Each row below holds a small network's activations on one input, seen along a few directions.
In each table, some parts of the input vary, and every possible input appears once, in random order.
A made-up example of a description, with smaller parts first: one of 6 places along a line, together with either a single point or one of 9 places along a line or (one of 3 separate values, together with one of 5 places around a ring).
Shared parts are said once, and a part with two or three values counts as separate values.

A family of inputs:
row 1: [ 23 -13 -21   5  -2 -19  36 -20   2  -8  -1 -19 -22 -19   1  -1 -20   5
 -14  -7]
row 2: [ -4  27   9  -2   9  -7  -5  -1  -4  -3  -7  15  20  13   1 -16  -3  10
  -6  17]
row 3: [-19 -19  13 -23 -28  35 -16  23  -2  -1  27 -14  32  -4  24 -10  33 -10
  39  42]
row 4: [  9  15   1   6   9  -7  20   6   3  -5 -11  13  18   5  -2 -19 -14  10
   4  28]
row 5: [-22  24  15   1  18   9 -24  11   0  11 -12  27  14  27  -2  12  11  13
   6   3]
row 6: [  4  14 -17   7   1  -5  27  -2   2  -8  -9  14  13  -5   2 -30 -23  13
  -2  40]
row 7: [  1 -55   2 -14 -26  34 -25   8  14 -12  29 -37  -6 -39  12   1  26 -22
   9  -3]
row 8: [ -8  -3   6   9   6  -1 -21  -5   1  13  -7   4 -22  12  -8  33   7  -7
   1 -48]
row 9: [-16  22   6   4   9   1 -13   6  -2   6 -11  23  16  28  -5  -1  10   8
  -2   6]
row 10: [  4  -5   0  -1  11 -10  -5   1  -8  10  -2  -6 -23   1 -11  26   2  -5
  -9 -32]
row 11: [ 11   4  -3   2  -4 -17   0 -15  -8   2   3  -9 -19  -5  -4   6 -11 -11
 -13 -28]
row 12: [ 16 -11 -12   6  -1 -13  26 -12   1  -4   2 -12 -20 -15  -9   0 -18  -4
 -13 -17]
Changing only one part turns row 12 into row 4. The same change can be made to row 10. Which row results?
Answer: row 9
What is each input in this table made of?
Answer: one of 2 separate values, together with either a single point or one of 5 places along a line

A family of inputs:
row 13: [ -2  19   1   0   1  -5  13   2  -4  -1  -5  13  21  11   5 -17  -5  10
   7  30]
row 14: [ -7  21   7  -2   5  -7   0   4  -7  -1  -5  15  22  15  -1 -14   3   9
   0  21]
row 15: [ -7 -22   2 -11  -8  22 -19   5   4   3  14 -16  -9 -11   9  14  13 -10
   9  -9]
row 16: [  9 -20  -4  -6 -16   8   0   2   2  -6  15 -19  -3 -24   8  -6   3 -10
   5   9]
row 17: [-17  18   4  -2   9  13 -11  10   1   8  -6  19  12  18   3   1   1   8
   8  14]
row 18: [  4 -27  -5  -6 -11  19   1   3   9  -4  12 -19  -6 -13   7   2   6 -10
   7  -1]
row 19: [ -9  19  12   2   6   1 -12   9  -2   4  -6  19  17  14  -2  -5   5   5
   5  12]
row 20: [  2 -18   6 -11 -10   3  -9   2  -2  -7  15 -18   0 -18   4  -2  13  -8
  -1  -1]
row 21: [ -3 -23   8  -7 -11  11 -19   6   1  -1  14 -16  -4 -14   3   9  19 -13
   7 -11]
row 22: [ 23 -12 -16  17   5 -29  18 -31   3  -2  -8 -14 -47 -18 -15  19 -25  -5
 -28 -58]
row 23: [ 13  34 -12  22  28 -43  30 -18  -9   8 -30  23 -20  21 -23   8 -31  15
 -27 -27]
row 24: [ -5  12  -4   3   4   8   9   6   4   1  -9  15  16  18   3 -10  -2   9
   7  22]
Changing only one part turns row 14 into row 20. The same change can be made to row 24. Which row results?
Answer: row 18
What is each input in this table made of?
Answer: one of 2 separate values, together with either a single point or one of 5 places around a ring
Which other rows does row 15 become when the choice among 2 separate values takes its other values? List them by row number.
Answer: row 17

A family of inputs:
row 25: [ -3 -11   3  -7 -17  11   1   5   1  -5  12  -9  15  -9  12 -11  10  -3
  17  24]
row 26: [ -4 -13  -9  -8 -14  22  11  10   7  -8  12  -6  16 -10  12 -20   4   0
  12  38]
row 27: [ -6  -5  14 -16  -7   8 -18  14  -7  -3  15  -8  17  -7   5  -7  20  -6
   6  17]
row 28: [  8  24  -6  15   8 -25  18 -12  -5   1 -16  16  -1  11  -9  -7 -18   9
 -11  -3]
row 29: [  9  20 -17  16   9 -18  31 -12   1  -2 -19  17  -1  12  -6 -13 -24  14
 -11   9]
row 30: [-13 -15  13 -11  -7  23 -24  13   5  -2  11  -6  14  -3  10   2  24  -3
  14  12]
row 31: [ -2  18   1   9  18  -2  -4   0   2  13 -16  17 -11  21  -8  18 -12   4
  -3 -21]
row 32: [  5  21   8   1  12 -26   6  -4 -14   3  -7   8   1  11 -10   1  -6   4
 -10  -9]
row 33: [ -4  17   4  10  16 -14  -1  -5  -2   5 -16  17  -3  17 -12   9  -5   9
 -10 -17]
row 34: [-12 -11   7 -12  -3  31 -26  18   7   5   8  -3   7   3  10   8  17  -7
  15   9]
row 35: [ 23 -46 -16   3 -14  -9   6 -27   6  -7  15 -43 -54 -45  -4  22 -11 -21
 -20 -59]
What is each input in this table made of?
Answer: either a single point or (one of 2 separate values, together with one of 5 places along a line)
Which other rows does row 33 become when the place on the line of 5 takes its other values? List them by row number.
Answer: row 28, row 29, row 31, row 32

A family of inputs:
row 36: [ 13  -6 -18  11  -9  -8  27  -6  -2  -4   0   1   6 -16  -1 -16 -17  11
  -8  16]
row 37: [  2 -16  -4   8 -13   4 -12  -7   8  -7  12  -9  -1 -17  -6  -9  15  -4
  -5  -3]
row 38: [-13  10  19 -24  10  17 -16  10  -5  11   7   2  -1   7   5  18  -7  -6
   7  -5]
row 39: [ -1 -25   5  10  -9   5  -4  -3  10  -5   0  -4  -9 -16  -1   2  15 -12
   4 -15]
row 40: [ -1  20  18 -17  -4   5  -4   2 -14   2  12  -4  14   9  10  -1   7   0
   9  15]
row 41: [ -2  11 -12   8   6   6  10   0   2   3 -14   8  16  16  -3 -10 -13  11
   6  19]
row 42: [  3  38  10  14  26 -40  -6 -11 -12   5 -24  24  -4  20 -23   8  -9  12
 -22 -33]
row 43: [  8   4   0 -10 -17 -16   3   2 -21  -4  16 -13   3 -18   7 -13   1 -10
  -3   7]
row 44: [-11   9 -20  -1  18  19   6   4  15  13 -14   8  -5  21   4  11 -12   8
   5   2]
row 45: [ -2  -7  11 -18  -1  13   1  -7  -7   0  15 -19 -16  -6  14  18 -10 -10
  -1 -16]
row 46: [ -1  11 -15   7  -2  -4  14   1  -3  -4 -10  18  22   7   0 -15 -10  17
   1  28]
row 47: [ 17  15  -1  12  18 -45   8 -23 -17  -3 -15   8 -25   6 -21   9 -11  -3
 -28 -41]
row 48: [ -2 -27  -6  -1   4  14 -10   2  14   0   0  -9 -21 -12  -1  13  13 -11
 -11 -19]
row 49: [ 13  -4 -19   7  -5   1  23 -10   7  -3   1  -4  -1  -6   6  -8 -16   6
  -2   9]
row 50: [ -8 -12  11   8   4   7 -17  13   9   1  -8   8   3   3   0   7  23   7
  10   2]
row 51: [ -6  12  12 -12   3   2 -15   8 -12  10   6   1   1   7  11   7   4   4
  23   4]
row 52: [  4 -21   1   9  -6 -10   2   5   2 -13   2 -12   5 -22 -12 -13  16   0
 -13   6]
row 53: [ 11   2  10 -16 -16  -2   1   0 -11  -1  23 -14  -4  -9   9 -11  -6 -13
  -1  -3]
row 54: [ -1  -9   9   5   3   5 -22   6   5  -4 -10   4  17   9  -5 -10  20   0
   0   9]
row 55: [ -4  -5   7   7  -7  -8 -16  12   4  -6  -7   8  22   3  -6 -14  23   3
 -10  18]
row 56: [  2  -4  10 -11 -10  -4  -1  -4  -6   1  20 -17 -11  -4   4   2  -7 -22
  14 -11]
row 57: [  5  -9 -14  10  -6   3  26 -11  11   2  -3  -1  -8  -4   3   2 -18  -3
  10  -6]
row 58: [ -4  21  13 -15  -9  -6   1   7 -22  -1   8  -2  22   5   2  -9   9  -1
   3  21]
row 59: [-12   8  -6   6   6   9  11   2  11   2 -11  16  -5  12   4   1  -9  13
  18  15]
row 60: [  5  -9 -21   0   6  13  20  -2  16   1  -9  -9 -20  -2   2  14 -22   7
  -1  -8]
row 61: [-15  -8   2   0  13  20 -27  11  18   4   3  11   0   6  -1  17  20  -4
  -4 -10]
What is each input in this table made of?
Answer: one of 2 separate values, together with either a single point or (one of 3 separate values, together with one of 4 places along a line)
Changing only the choice among 2 separate values turns row 53 into row 40. The same change can be made to row 60. Which row results?
Answer: row 44
Which other rows does row 61 become when the place on the line of 4 takes its other values? List them by row number.
Answer: row 50, row 54, row 55
Which other rows does row 48 become when the choice among 2 separate values takes its other values? List them by row number.
Answer: row 61
Which other rows does row 57 become when the choice among 2 separate values takes its other values? List them by row number.
Answer: row 59
